Here are a small network's activations along a few directions, averaged over the inputs that share one value of a field.
Values that are neighbours, or in one group, have similar rows; names and order tell nothing.
In the rows, 500 means zero.
Strong random noise was added to every row along 3 fixed directions; ignore it. To show where, here is one row again and again, with new noise each time:
[170 495 371 379 438 556 531 538 416 610 903 725 569 794]
[473 449 525 395 480 373 369 558 570 652 477 492 550 435]
[413 680 458 384 543 456 427 509 500 530 581 433 426 469]
[407 800 467 441 576 545 529 487 380 399 665 493 437 551]
[383 449 490 407 462 441 437 555 502 629 619 597 584 569]


U, 24 values:
u16: [802 110 716 571 442 411 452 468 546 507 147 561 711 317]
u2: [214 214 401 540 344 416 603 650 432 765 841 864 921 868]
u23: [435 217 571 596 331 529 583 494 434 662 515 743 611 610]
u24: [478 393 489 460 386 494 463 403 523 642 457 521 520 462]
u7: [662 563 599 654 548 587 566 410 406 301 280 425 365 348]
u17: [635 633 544 603 748 547 572 567 313 202 690 565 571 584]
u18: [647 460 672 698 316 591 677 423 397 441 403 652 777 612]
u15: [456 732 461 392 593 437 448 501 541 503 544 401 431 473]
u14: [365 703 348 468 423 491 542 423 614 594 532 294 194 485]
u22: [554 592 584 657 565 723 723 479 358 270 436 541 343 512]
u13: [649 233 479 459 522 389 362 550 613 503 363 523 550 480]
u1: [415 789 412 549 469 533 646 416 387 387 627 487 461 675]
u9: [481 977 381 365 561 333 377 502 606 495 448  66 254 273]
u4: [384 522 436 272 597 383 292 574 694 591 547 293 432 316]
u10: [645 332 678 760 365 518 735 525 446 554 375 617 622 539]
u20: [388 304 217 309 459 476 300 467 707 612 530 385 306 492]
u6: [454 465 498 409 554 455 456 554 491 457 590 542 519 511]
u11: [388 180 592 523 415 425 463 647 551 712 620 818 922 656]
u8: [353 413 444 543 411 606 571 466 548 672 506 517 334 484]
u5: [594 544 644 590 527 541 563 442 375 410 407 585 694 562]
u3: [455 332 427 674 497 781 669 510 399 368 628 685 425 674]
u19: [549 637 359 375 668 471 375 528 585 400 598 348 325 439]
u21: [304 417 444 459 441 583 539 478 424 419 756 719 582 773]
u12: [509 393 400 413 519 661 426 436 623 547 407 300 292 430]
U is arranged as a 4 by 6 grid.
- List every value one step from u6, in the order listed. => u15, u4, u19, u21
- List every value one step from u22, in the order listed. => u7, u8, u3
- List every value one step from u2, in the order listed. => u9, u11
- List every value one step from u18, in the order listed. => u24, u14, u1
A value of U combines one of 4 hidden first parts with one of 6 second parts; all combinations occur once.
- Changing only the second part turns u9 into u10. u15 has the same second part as u9; what does that change turn u15 into? => u8
- Changing only the second part turns u13 into u19. u21 has the same second part as u13; what does that change turn u21 into? => u6
- Changing only the second part turns u11 into u23. u2 has the same second part as u11; what does that change turn u2 into? => u14

P, 12 values:
p3: [606 648 590 497 548 358 410 423 485 423 441 437 634 376]
p12: [501 586 471 411 425 625 618 336 339 333 452 443 325 502]
p6: [718 526 626 348 724 455 311 595 555 430 208 318 417 264]
p1: [745 784 681 752 739 437 597 565 370 391 330 510 581 339]
p9: [316 463 295 527 495 551 507 539 563 571 694 351 307 500]
p11: [503 674 547 398 566 517 473 639 479 483 509 495 470 324]
p2: [369 446 390 632 529 680 648 545 416 292 652 602 449 699]
p10: [436 652 581 621 392 549 755 400 480 518 502 542 447 659]
p7: [156 478 256 313 357 427 418 626 542 764 865 528 641 720]
p5: [417 273 363 367 497 533 453 422 694 555 537 468 347 494]
p8: [552 698 394 483 561 608 458 401 436 296 714 549 508 764]
p4: [497 272 568 492 299 341 329 396 665 822 260 438 444 296]
A value of P combines one of 3 hidden first parts with one of 4 second parts; all combinations occur once.
- Changing only the second part turns p8 into p5. p7 has the same second part as p8; what does that change turn p7 into? => p9
- Changing only the second part turns p10 into p1. p12 has the same second part as p10; what does that change turn p12 into? => p6

B, 12 values:
b9: [424 574 479 317 467 191 229 471 760 723 320 280 448 211]
b1: [277 556 340 506 346 614 604 382 452 472 664 446 336 638]
b8: [521 517 493 476 387 568 542 368 451 360 470 392 376 614]
b4: [710 731 520 489 703 627 526 375 440 202 301 432 314 419]
b5: [514 493 493 491 566 546 567 603 456 396 703 546 572 656]
b3: [249 665 353 541 428 671 641 395 487 581 730 445 235 709]
b2: [588 897 600 446 602 479 525 547 501 469 362 297 499 268]
b6: [574 396 602 561 591 537 531 486 447 392 409 520 468 342]
b12: [632 677 561 471 494 363 377 433 408 443 389 502 600 391]
b7: [407 849 449 513 710 663 585 467 463 384 631 327  88 430]
b11: [591 368 440 485 512 553 451 562 487 429 579 631 754 602]
b10: [652 626 541 710 651 440 579 645 394 410 421 515 577 405]
B is arranged as a 3 by 4 grid.
- List every value one step from b1, in the order listed. => b8, b3, b6
- List every value one step from b2, in the order listed. => b9, b10
A value of B combines one of 3 hidden first parts with one of 4 second parts; all combinations occur once.
- Changing only the second part turns b12 into b4. b9 has the same second part as b12; what does that change turn b9 into? => b6
- Changing only the second part turns b10 into b3. b11 has the same second part as b10; what does that change turn b11 into? => b8
